Each row below holds a small network's activations on one input, seen along a few directions.
Each table varies a few parts of the input and shows all the possible inputs, shuffled.
A made-up example of a description, with smaller parts first: one of 8 places around a ring, together with either a single point or (one of 2 separate values, together with one of 4 places along a line) or one of 11 places around a ring.
Shared parts are said once, and a part with two or three values counts as separate values.
In the rows, 128 means zero.

Other details of the inputs vary at random and push rows far along two fixed directions, the same in every table; ignore that.

Rows:
r1: [123 165 100  99  70 124  94 139 113 120 113]
r2: [138 154 102  73  78 126  85 129 102 138 127]
r3: [ 65  99 164 147  91  52 169  93 158 204 129]
r4: [130 120 131 139 173 159 147 151 134 105 129]
r5: [135 156 103  89  67 129  95 135 109 126 127]
r6: [160 116 124 181 187 175 120 118 134 111 145]
r7: [151 108 140 128 183 148 134 149 141  98 120]
r8: [131 161  96  86  84 119  76 140 109 132 108]
r9: [147 113 133 126 171 169 145 150 127 108 143]
r10: [ 83 126 161 176  94  25 179  64 130 173 125]
r11: [141 153 113  81  78 118  83 131 109 119 108]
r12: [ 93  78 175 157 195  99 210 118 161 159 150]
r13: [ 80 127 153 170  97  34 185  60 123 193 147]
r14: [141 103 138 145 162 177 134 146 143 115 136]
r15: [140 156 112  96  64 119  92 137 116 109 108]
r16: [135 146 103  89  67 135  70 128 115 145 119]
r17: [133 125 121 121 178 162 131 149 131 107 128]
r18: [147 133 116 175 199 157 135 125 121  97 139]
r19: [153 115 141 131 165 161 137 152 133  89 123]
r20: [135 104 134 150 156 171 137 146 151 111 136]
Each input here is: one of 4 separate values, together with either a single point or one of 4 places along a line.
Q: Changing only the choice among 4 separate values turns r15 into r5. The same change can be made to r10. Which row results?
A: r13
Q: Which other rows agree with r6 in the choice among 4 separate values? List them by row number.
A: r3, r14, r16, r20
Q: Which other rows agree with r18 in the choice among 4 separate values? List them by row number.
A: r1, r4, r8, r17

Rows:
r21: [ 77 122 150 121  73  66 161 113 141 173 124]
r22: [ 85 130 146 134  87  55 157  98 131 172 122]
r23: [108 138 128 165 104  83 137  86 125 159 134]
r24: [129 169 107 114  44  90  84  99  96 149 117]
r25: [161 142 105 145 148 154 100 119 113 110 138]
r26: [122 153 113  81  34  97  89 128 113 148 111]
r27: [114 146 119  70  37 102  91 133 119 154 107]
r28: [147 124 120 121 159 163 116 149 126 103 127]
r29: [155 139 113 147 156 163 113 132 117 101 133]
r30: [156 131 121 125 154 156 112 141 125  99 125]
r31: [157 142 111 136 147 158 109 129 112 106 135]
r32: [161 136 109 155 165 158 106 123 115 108 137]
r33: [ 84  82 173 140 165 109 197 134 164 155 132]
r34: [153 132 118 121 158 158 117 143 125 100 130]
r35: [150 135 117 127 154 157 113 144 127  99 126]
r36: [122 159 107  84  38  97  80 119 105 144 109]
r37: [ 68 107 163 141 107  58 189  97 147 177 133]
r38: [ 79  83 182 218 180  65 225  71 160 172 151]
r39: [143 124 120  87 134 169 108 163 131 110 123]
r40: [136 124 123  96 131 165 111 162 138 113 122]
r41: [147 119 124 114 153 166 120 160 131 105 127]
r42: [154 141 112 141 148 154 108 129 110 109 130]
r43: [148 120 123 109 150 167 123 158 132 104 132]
r44: [116  72 168 180 245 162 207 142 169 104 147]
Q: Describe the family of inputs behind these rows.
A: one of 4 separate values, together with one of 6 places along a line
Q: Changing only the place on the line of 6 turns r32 into r33. The same change can be made to r23. Which row results?
A: r40
Q: Which other rows does r24 become when the choice among 4 separate values takes its other values? List them by row number.
A: r29, r31, r42
Q: Which other rows does r37 become when the choice among 4 separate values takes its other values? List them by row number.
A: r28, r36, r44
